Each row below holds a small network's activations on one input, seen along a few directions.
Each table varies a few parts of the input and shows all the possible inputs, shuffled.
A made-up example of a description, with smaller parts first: one of 6 places along a line, together with either a single point or one of 9 places along a line or (one of 2 separate values, together with one of 8 places around a ring).
Shared parts are said once, and a part with two or three values counts as separate values.
In the rows, zero is written as 128.

Other details of the inputs vary at random and push rows far along two fixed directions, the same in every table; ignore that.

Rows:
r1: [161  71 102 155 159  78  59  98 161 115  55 113 167 161]
r2: [107 111 111 163 137  88  68 116 136  88 116 128 148 120]
r3: [ 79 135 115 171 106 114 108 135 118 136 160 110 165 166]
r4: [171  79  85 154 153 128  90  90 157 136  52 127 154 184]
r5: [117 142 122 106 120 119 165 166 108 136 151 143 101 110]
r6: [112 165 123 139 114 161 162 173 122 148 153 133  90  79]
r7: [111 151 151 127 134 161 152 173 118 117 157 146  97 104]
r8: [209 108 130  76 150 120 155 100 162 164  64 112 104 135]
r9: [ 86 118 141 188 134 163  96 128 124 126 152 133 145 161]
r10: [119 139 160 123 148 161 164 161 110 144 157 160  78 105]
r11: [181  89 132 110 169 139 132 137 162 158  58 116 145 175]
r12: [130 176 164 113 128 145 156 174 111 122 158 141 105 111]
r13: [ 63 130 119 146  87 128 119 117 123  87 163 115 163 128]
r14: [129 161 163 135 123  93 133 160 113 150 160 132  86  70]
r15: [145 145 137  91 138 134 164 109 134 136 132 150  75  89]
r16: [167 106 112 127 148 121 114  88 151 138  80 131 124 154]
r17: [ 98 150 144 135 103 146  99 121 116  94 143 105 163 140]
r18: [104 115 121 155 109 105 111 112 129 129 132 104 178 167]
r19: [157 164 159  91 117 102 148 135 124 163 208 141 100  69]
r20: [170  71 118 145 167 130  81  98 148 119  55 124 180 212]
r21: [139 138 123 140 118 129 116 110 136 132 115 115 127 137]
r22: [117 115 128 125 121 144  87 104 125  74 101 108 170 151]
r23: [103 105 117 150 138 133 134 130 123 164 134 122 126 153]
r24: [ 97 148 131 155 107 107  85 102 125 117 220 137 158 106]
r25: [137 167 137 102 119 138 162 143 112 117 151 145  68  73]
r26: [195 100  98 118 149 123 129 117 156 158  53 122 130 156]
r27: [ 89 138 154 158 113 145  88  92 110 114 142 127 162 148]
r28: [ 77 117 105 151 100 133 115 159 131 125 146 100 147 158]
r29: [128 174 182 109 119 136 148 140 104 150 155 142 107 109]
r30: [ 85 139 131 167 123 160 111 163 134 102 150 110 157 150]
r31: [131 126 115 135 138 157 157 145 126 153 128 156  77  99]
r32: [111 164 136 150 118 157 160 161 123 173 159 139  87  89]
r33: [130 152 139 118 132  99 130 161 117 107 139 140  83  53]
r34: [141 136 103 138 120 140 128 140 128 119 110 120 126 121]
r35: [105 114 135 137 124 143  90  90 116  90 117 124 167 150]
r36: [180  85  81 123 141 122  95  98 159  98  43  88 166 171]
r37: [125 116 123 103 148 132 179 154 114 175 135 141  79 111]
r38: [204 115 119  68 147 127 160 116 158 140  65 106 103 119]
r39: [123 118  87 159 120 145  97 126 132  87 104 124 142 139]
r40: [122 139 158 109 109 112 169 124 129 161 148 126 120 115]
r41: [111 153 149 104 127 112 184 135 103 150 169 152  99  88]
r42: [125 125 134 123 128 138 105 122 118  80 114 124 150 142]
r43: [101 131 119 172 112  99  78 142 125  86 139  99 151 107]
r44: [ 75 121 104 148 109 141 123 162 119 118 153 121 123 135]
r45: [201 124 149  63 154 127 154 136 134 130  67 119 124 136]
r46: [101 132 150 163 123 138  84  98 111 112 135 132 162 159]
r47: [141 135 146  80 108 113 187 143 130 151 136 126 108  99]
r48: [194 114 116  60 151 128 162 114 150 125  73 125  88 106]
r49: [ 96 156 167 119 116 116 178 117 115 161 183 146 107  94]
r50: [115 121 104 148 127 133 100  95 136  97 120 132 130 138]
r51: [133 122 136 153 136 136  91 125 135 119 107 116 173 186]
r52: [ 70 125 103 166 118 120 112 127 106 114 161 128 155 149]
r53: [ 56 131 127 153 103 125 129 102 120 107 177 127 157 126]
r54: [193  91 140  92 174 132 144 124 131 131  71 152 118 152]
r55: [100 145 156 146 106 141  93 105 118 120 136 112 163 151]
r56: [107 143 118 141  92 114  83 121 131  99 202 109 168 107]
r57: [ 87 120 123 165 118 110 109  99 121 128 146 120 172 159]
r58: [ 76 117 115 166 107 131 114 144 130 151 150 104 146 165]
r59: [134 138 124 102 121 111 167 167 120 150 136 123 114 126]
r60: [152 142 122 115 141 137 160 139 122 148 123 165  71  93]
r61: [116 120  96 154 124 161 125 148 131 110 118 132 115 115]
r62: [210 111 117  42 151  97 143 123 154 137 109 138 119  88]
r63: [182 108 124  69 131  97 177 141 137 152  87 120 126 129]
r64: [196  97 130  82 166 132 139 140 141 111  62 137 127 154]
r65: [ 88 159 141 155 108 141 118  98 130 127 168 134 112 115]
r66: [138 161 142  86 131 104 147 125 123 139 202 163 104  58]
r67: [ 93 134 145 151 118 141  97 106 101  90 145 137 153 139]
r68: [113 107 100 182 132 154 106 118 138 143 115 133 129 149]
r69: [179 105 119  62 143 102 177 136 135 141  81 135 115 121]
r70: [122 140 137 130 140 112 161 140 105 172 154 146 109 124]
Each input here is: one of 5 places around a ring, together with either one of 2 separate values or (one of 3 separate values, together with one of 4 places along a line).
Changing only the place on the ring of 5 turns r66 into r19. The same change can be made to r37. Which row results?
Answer: r58
Changing only the place on the ring of 5 turns r12 into r64. The same change can be made to r56. Which row results?
Answer: r62
Which other rows does r5 become when the place on the line of 4 takes its other values? List them by row number.
Answer: r13, r44, r69

Rows:
r71: [156 123 120  90 137 111 144 132 134 126 117 130 111 104]
r72: [ 92 125 117 183 116 142  73 128 130  97 133 112 163 153]
r73: [161 112 134 112 154 127 152 143 134 154  93 136 115 147]
r74: [178 125 136  93 145 138 149 123 137 138  93 138 105 123]
r75: [122 146 132 121 124 140 163 152 118 148 138 131  98 109]
r76: [155 114 132 104 138 117 129 105 137 136  99 124 141 142]
r77: [103 140 120 150 108 141 124 140 124 118 142 121 121 121]
r78: [123 148 139 108 118 122 162 144 119 153 159 132 107 102]
r79: [151 117 113 106 139 128 141 139 132 119  99 131 109 118]
r80: [124 100 105 153 130 111  71 108 144  88 107 107 180 155]
r81: [133  96 106 153 128 112  73 103 149 103  98 101 186 172]
r82: [139 108 115 136 126 117  90  92 144 100  99 111 170 160]
r83: [ 81 178 173 129 101 133 154 137  94 143 207 149 100  88]
r84: [ 71 169 147 175 107 147 121 154 102 126 187 132 120 115]
r85: [ 89 116 120 170 113 121  85 116 125 111 149 113 179 170]
r86: [ 63 176 142 171  98 127 136 133 104 141 224 147  99  77]
r87: [146 113 126  96 133 116 159 132 135 152 118 130 127 130]
r88: [133 153 144 110 130 146 149 139 113 120 145 149  93  93]
r89: [151 114 124 105 142 132 166 143 134 151  98 133 110 133]
r90: [101 135 144 142 128 149 127 122 118 124 142 133 127 138]
r91: [179 130 141  77 146 114 155 121 132 132 107 140 105  99]
r92: [170 115 135  95 146 109 146 129 135 158 106 127 126 133]
r93: [169 122 138  93 151 139 155 123 133 149  93 136 108 131]
r94: [141 104 108 143 139 131  93 128 138 103  93 122 148 145]
r95: [ 88 127 110 160 102 124  91 118 134  98 153 107 164 142]
r96: [111 123 108 154 129 134 120 122 129 138 130 137 117 130]
What do these inputs look like to the network?
Answer: one of 2 separate values, together with either a single point or (one of 3 separate values, together with one of 4 places along a line)
Changing only the choice among 2 separate values turns r71 into r79. The same change can be made to r92. Which row results?
Answer: r84
Which other rows does r85 become when the choice among 3 separate values takes its other values? List them by row number.
Answer: r83, r87
Which other rows does r94 become when the place on the line of 4 takes its other values? List them by row number.
Answer: r72, r73, r84
